Each row below holds a small network's activations on one input, seen along a few directions.
Each table varies a few parts of the input and shows all the possible inputs, shuffled.
Descriptions start from the smaller parts, as in this example, which fits no table here: one of 6 places along a line, together with either a single point or one of 9 places along a line or (one of 3 separate values, together with one of 8 places around a ring).
Shared parts are said once, and a part with two or three values counts as separate values.

Other details of the inputs vary at random and push rows far along two fixed directions, the same in every table; ignore that.

A family of inputs:
row 1: [-18   5   7  -3  -2  -1 -11  -6   4   4   4]
row 2: [-19  12   0   1   2   2 -15   0   0  -1   6]
row 3: [-11   4   3  -4   8   4 -16   7   4  -1   6]
row 4: [ 5 -5  4 -4 -5 -6  3  9 -5 13 11]
row 5: [-11  -1  -8   0   1   4   1   6 -14   5  18]
row 6: [ -6   5  10  -6  -4 -12 -12  -5   4   4   3]
row 7: [  15 -101   22   27   27   26   21  -35   14  -66  -16]
row 8: [-13   8  -2  -2  -1 -16  -1  -7   3   7  -3]
row 9: [-1 -1  1  3 -9 -6  5  0 -8 10  9]
row 10: [ 24  90  34  88   1  47  38  77  54  24 -75]
row 11: [ -5   6 -10   0   3 -16  -7  -7   8   7   3]
row 12: [  -1 -101   32   24   37   43   20  -31    6  -72  -16]
row 13: [ 7 -4  5 -4 -9 -7  4 10 -3  8 12]
row 14: [ -5  11 -10 -10   6   8  -6  -4 -16   0   5]
row 15: [ -4  -7  -9   2 -10 -11   8   0  -9   3   8]
row 16: [ 11   4   1 -20   1  -5  -7  -4  -8   7   1]
row 17: [  7   7 -19  -4   1  -7   1 -15  -8   2   1]
row 18: [  4   8   0 -11   1  -2   2 -12 -11   7  -3]
row 19: [  6   6   0 -18  -2   4  -7   2  -4   1   4]
row 20: [  3  -2   4   0 -10  -7   2   6  -7   9  11]
row 21: [-11  -1   8 -11   3  -3 -14   1   7   6   7]
row 22: [  1  13  -7  -9   1   8 -12   4 -12  -5   5]
row 23: [-16   8   1  -4   9   2 -12   3   2   2   5]
row 24: [-19   3   7 -11 -18   0  -8  -4  11   4  -5]
row 25: [ 17   8 -16  -6  -3  -7  -2  -3   0  -2   0]
row 26: [  4  -9 -15   3  -2 -10   7  -2  -4   6  13]
row 27: [-9 -3 -2 -2 -9  0  1  3 -9  8 16]
row 28: [-11  -3  -8   0  -3   3  -4   5 -14   0  20]
row 29: [  6  10  -1  -8  -3  -2  -1 -10 -10   4  -4]
row 30: [  8   7 -19  -2  -3  -7  -3 -15  -7  -2   1]
row 31: [ 29  89  35  83   7  37  45  69  51  34 -79]
row 32: [-9 -4 -1 -1 -4  2  6  3 -8 12 13]
row 33: [ -9   9 -10   6   1 -14  -4 -11   6   7   2]
row 34: [ -2  10  -3 -11   1   7   0  -6  -9   8   0]
row 35: [ -3   7  -2 -18 -19   8  -1  -5  -2   2  -9]
row 36: [  5   9  -6 -13   3   8 -11   6  -8  -6   5]
row 37: [-5 -5  0 -4 -1  2  5  8 -5 12 12]
row 38: [ 18 -92  18  18  35  30  19 -52  11 -73 -31]
row 39: [-3 -4 -3 -1  2  6 -4 16 -7  3 16]
row 40: [  9  -7 -13   4  -8 -10   4   5   1   1  14]
row 41: [ 2 -4  3 -2 -2 -6  8  4 -6 13  8]
row 42: [  4  -9  -6  -2  -5 -10   7  10  -4   6   8]
row 43: [  1  -5  -7   1 -11 -12   5   7  -6   3   9]
row 44: [-10   8   9  -3   1 -10  -4  -9   2  12  -1]
row 45: [  5   5  -1 -18   2   4  -8   1  -6   6   3]
row 46: [ 13   6   2 -18  -3  -5  -5  -3  -5   2   0]
row 47: [ -4   1  10 -13   1 -13 -13  -4   4   9   5]
row 48: [  4   8 -11  -7  -5  -6   1  -8  -9  -1  -7]
row 49: [ -2  10  -3 -11  -3   6  -5  -7 -10   4   1]
row 50: [-2 -2 -3 -2 -3  5 -3 17 -6 -1 19]
row 51: [  0  -6 -17   7  -5 -10   8  -6  -6   7  14]
row 52: [ -7   9 -10   8  -3 -13  -8 -11   7   2   1]
row 53: [-11  -4  -2 -10 -26   1   4   5  -2   9   9]
row 54: [-10   7   9  -2  -3 -10  -8  -9   3   7   0]
row 55: [ 34  88  15  74  12  55  42  72  33  21 -72]
row 56: [ -4  12 -10  -9   2   8 -10  -4 -15  -3   6]
row 57: [  5  -5  -6  -2 -10 -11   8  12  -2   4   9]
row 58: [-1 -5  1 -6 -4  1  0 13 -4 12 16]
row 59: [-11 -96  46  23  37  39  14 -49  21 -71 -30]
row 60: [  9   6   2 -13  -4  -4  -6  -7  -9   1  -1]
row 61: [  1  -5 -17   9  -9 -10   5  -6  -5   3  14]
row 62: [  8   7   0 -16   3  -3   0  -8  -9   8  -3]
row 63: [ -3   4  10 -12  -3 -14 -12  -2   6   5   5]
row 64: [ -3   9  -8   6  -4 -15 -11  -5  10   1   3]
row 65: [-2 -1  1  2 -5 -5 10  0 -9 15  8]
row 66: [ -7  -4  -4   0  -3   4  -6  11 -11  -3  20]
row 67: [-12   6  -2   0  -5 -15  -5  -7   4   2  -3]
row 68: [ 13   9 -17  -2  -4  -7  -5  -7  -4  -3   1]
row 69: [  0  -5  -8  -2  -4 -11  11   6  -6   9   6]
row 70: [-1 -3  1 -7 -9 -1  0 14 -3  8 18]
row 71: [ 14   3 -17  -8   1  -8  -5  -5  -3   1   2]
row 72: [ 10   1  -9 -15   0  -8  -2  -1  -6   1  -4]
row 73: [ -5   3  -1 -10  -5 -18  -9   1   8   0   2]
row 74: [ -8   6  -1  -5  -6 -18  -9  -2   4   0   1]
row 75: [-11   7   3  -5   3   2 -17   8   5  -4   8]
row 76: [ -5  -5  -9   1  -7 -12  12   1 -10   9   8]
row 77: [  3   8  -1 -13  -3   4  -8  -1  -8   1   3]
row 78: [  6  -5 -14   8  -9 -11   2   1  -3   2  15]
row 79: [-15  10   2  -1   2   1 -18   5   1  -4   8]
row 80: [-10   1   8 -13  -2  -5 -15   2   8   2   9]
row 81: [ -1   2  -9  -2   1 -15 -11  -4  10   4   5]
row 82: [  6   4 -10 -14   2  -8   3  -6  -8   2  -6]
row 83: [ 12   3  -8 -14  -3  -8  -1   0  -3  -4  -5]
row 84: [  2   8  -3 -15   4   6  -2  -2  -7   8   0]
row 85: [ -5  -3   0  -4 -10  -1  -2   9  -7   7  18]
row 86: [-20  12   0   1   7   3 -11   0   0   3   5]
row 87: [-11   4  -2  -9   1 -17  -4  -4   4   6  -1]
row 88: [  3   6  -7 -13   8   9 -11   5 -10  -2   5]
row 89: [-14   3   8  -8   5  -2  -8  -3   6   8   3]
row 90: [  4   8 -10  -7   0  -6   6  -8  -9   3  -8]
row 91: [   1 -100   37   15   33   23   12  -43   23  -74  -31]
row 92: [  0   5  -8   0  -2 -16 -10  -3  12   0   5]
row 93: [  45  -13   47   89   28   67   58   21   47  -54 -100]
Description of these inputs: one of 3 separate values, together with either a single point or (one of 5 places along a line, together with one of 6 places around a ring).
Changing only the choice among 3 separate values turns row 7 into row 71. The same change can be made to row 43. Which row results?
Answer: row 93
Changing only the choice among 3 separate values turns row 77 into row 85. The same change can be made to row 49. Which row results?
Answer: row 27
Changing only the choice among 3 separate values turns row 41 into row 62. The same change can be made to row 78. Which row results?
Answer: row 68
Change only the choice among 3 separate values in row 89. List by row number the other rows that result.
Answer: row 37, row 84
Change only the choice among 3 separate values in row 90. List by row number the other rows that result.
Answer: row 8, row 76

A family of inputs:
row 94: [-11   9  -7  20  18  -7  -6  -7  22   1  -6]
row 95: [-47 -65  26 -16  10  23 -29 -11   0 -38  35]
row 96: [ 54  60   1  26  -1   6  32  40  25  16 -55]
row 97: [  3 -58  -1  -6  -9 -22 -15 -49   6 -45  15]
row 98: [-22 -37   9 -18  21  23 -11 -69 -19 -36  -4]
row 99: [ -18 -101  -19  -27   25  -42  -27  -79  -13  -50   44]
row 100: [ -8   6 -16 -22 -50 -32  -2  21 -15  50  49]
row 101: [-25   4  32  -5 -13  -1  -8 -15  15  10 -21]
row 102: [ 29  -3  47  -5  30  21  -6   0 -18  25  28]
row 103: [  3  33 -25 -66 -11 -37 -28  -4 -16  24  17]
row 104: [ 23  58 -11  65  -7  -5  14  28  31  14 -25]
row 105: [-38  54   0 -29 -11 -18 -50  35   2  26  39]
row 106: [  9  12 -30 -46 -27 -31   1  15 -43  40  41]
row 107: [ 34  80   3  39 -12  32  19  33  22   5 -56]
row 108: [ -6  19 -52 -40  -1 -26 -10  -1 -41  32  46]
row 109: [ 37  14 -16   6 -12   0   1 -14  -1 -14 -17]
row 110: [-15 -80  -8  12  11  -8  13 -21 -15 -17  34]
row 111: [ 29  66  -3  26  18  19  23  40  27  24 -55]
row 112: [-26  39 -32 -18 -16 -40 -40 -14  -5  23  38]
row 113: [ -7  22 -37 -30 -12 -62 -22   2   1  40  35]
row 114: [-32   3  21   1  17  -8  -1 -10  14  15 -18]
row 115: [ 27  44 -11  28   9  23  40  53  11  26 -36]
row 116: [ -1  54  14  24   3  59   3  64   9   6 -20]
row 117: [ -4  23 -50 -38 -17 -21 -16  -7 -43  25  48]
row 118: [ -4 -47  12  47   9  24  24  -8  15 -34 -12]
row 119: [ -3  -2  14  -3 -15  -9 -13  -5  25  -1 -12]
row 120: [ 27 -50   4  48  13  41  38  -7 -14 -38 -14]
row 121: [  7 -57  22  50 -11  26  34   1   7 -32  -9]
row 122: [  2  77   6  39  23  29  21  20   7  29 -54]
row 123: [-48  49 -13 -19 -14 -29 -33 -22 -15  40  29]
row 124: [-18 -70   5 -10 -12  -2   0 -33  -5 -39  25]
row 125: [ 27  50  11  39 -10 -14  28  44  43  20 -42]
row 126: [ -6  39 -46 -41   8 -31 -29 -15 -24  23  27]
row 127: [ 22   9   4 -17  -9   8  -8  -7   7  -6 -24]
row 128: [-15  41  -7 -61 -23 -18 -29 -19 -25  35   8]
row 129: [ 29   7 -28  10  20  -9   5 -13  -6  -8 -10]
row 130: [-41  40   5 -46 -16 -45 -26  -4  -7  45  16]
row 131: [ 46  41   6  44 -25  32  47  58   6  27 -35]
row 132: [  1  16 -51 -23  -9 -27   0  10 -53  42  51]
row 133: [ 37  45  -2  51 -23  31  45  49  -7  14 -27]
row 134: [ 25 -36  15  29   3  47  36  -7   4 -49 -33]
row 135: [  8 -70   9 -18 -11 -26 -14 -45  11 -35   9]
row 136: [-12  11   8 -17  24   6   2 -15  -6   7 -27]
row 137: [-19  54 -12 -52  -5  -3 -53  27 -23  23  32]
row 138: [ 32 -42  23  18   3  46  37  -1  15 -37 -40]
row 139: [ 23 -15  10  39  27  38  11 -25  14 -52 -45]
row 140: [ 53 -29  21  26   6  27  24 -14  24 -42 -54]
row 141: [-56  25 -15 -20 -28  -1 -37  38 -14  27  58]
row 142: [-20 -62   7 -16  26 -19 -14 -39  16 -31   4]
row 143: [-11  -7  -2  12   4  -6  20  24  17  13   2]
row 144: [-16 -52  25 -48  19   4  -9 -56 -14 -32 -14]
row 145: [  9  84  20  34  -9  39  21  20   9  17 -62]
row 146: [-14 -56  22 -25  11 -20 -13 -35  17 -36  -2]
row 147: [-13 -83  13 -23 -13  -6  -1 -29   1 -29  20]
row 148: [ -2 -38  44  22  36  18 -35  23  37 -51 -19]
row 149: [-14  74  31  50 -17  21  15  23  26  24 -48]
row 150: [-50  51 -15 -19   1 -35 -25 -11 -13  47  24]
row 151: [ -8 -14  11  -3  -8 -10  19  19  14   3   1]
row 152: [  9  32  -4  71 -16  12  35  49   8  27  -6]
row 153: [ -5  22  35 -27   2 -25 -27  13 -15  66  78]
row 154: [-28  19 -38 -19 -11 -39 -10  12 -17  42  52]
row 155: [ 30   1 -19  -5  17 -13   7  -6   0  -3 -17]
row 156: [  2 -64  17  45  13  18  40  10  14 -16 -12]
row 157: [-31 -59   5 -17  12  50 -16  -7 -20 -55  21]
row 158: [  2 -16  11  18 -18  -9  30  31   4  14   5]
row 159: [  1 -59  17 -44  39  15 -51 -16   1 -62  14]
row 160: [  3  21 -31 -63 -20 -30  -8  10 -31  33  34]
row 161: [ 25 -62   7  31  23  31  44   2  -6 -29 -22]
row 162: [ 40 -23  -1  43  23  26  18 -26   9 -51 -37]
row 163: [-18 -52  11 -13  -3  -8 -23 -50   7 -48   9]
Changing only one part turns row 153 into row 102. The same change can be made to row 99. Which row results?
Answer: row 129
Changing only one part turns row 149 into row 145. The same change can be made to row 101. Which row results?
Answer: row 128
Describe the family of inputs behind these rows.
Answer: one of 2 separate values, together with either a single point or one of 4 places along a line or (one of 5 places along a line, together with one of 6 places around a ring)
Change only the place on the ring of 6 in row 133. List by row number the other rows that result.
Answer: row 106, row 120, row 131, row 132, row 161
Change only the choice among 2 separate values in row 106. List by row number the other rows that result.
Answer: row 158
Change only the place on the line of 5 in row 94. List by row number the other rows that result.
Answer: row 99, row 110, row 150, row 154
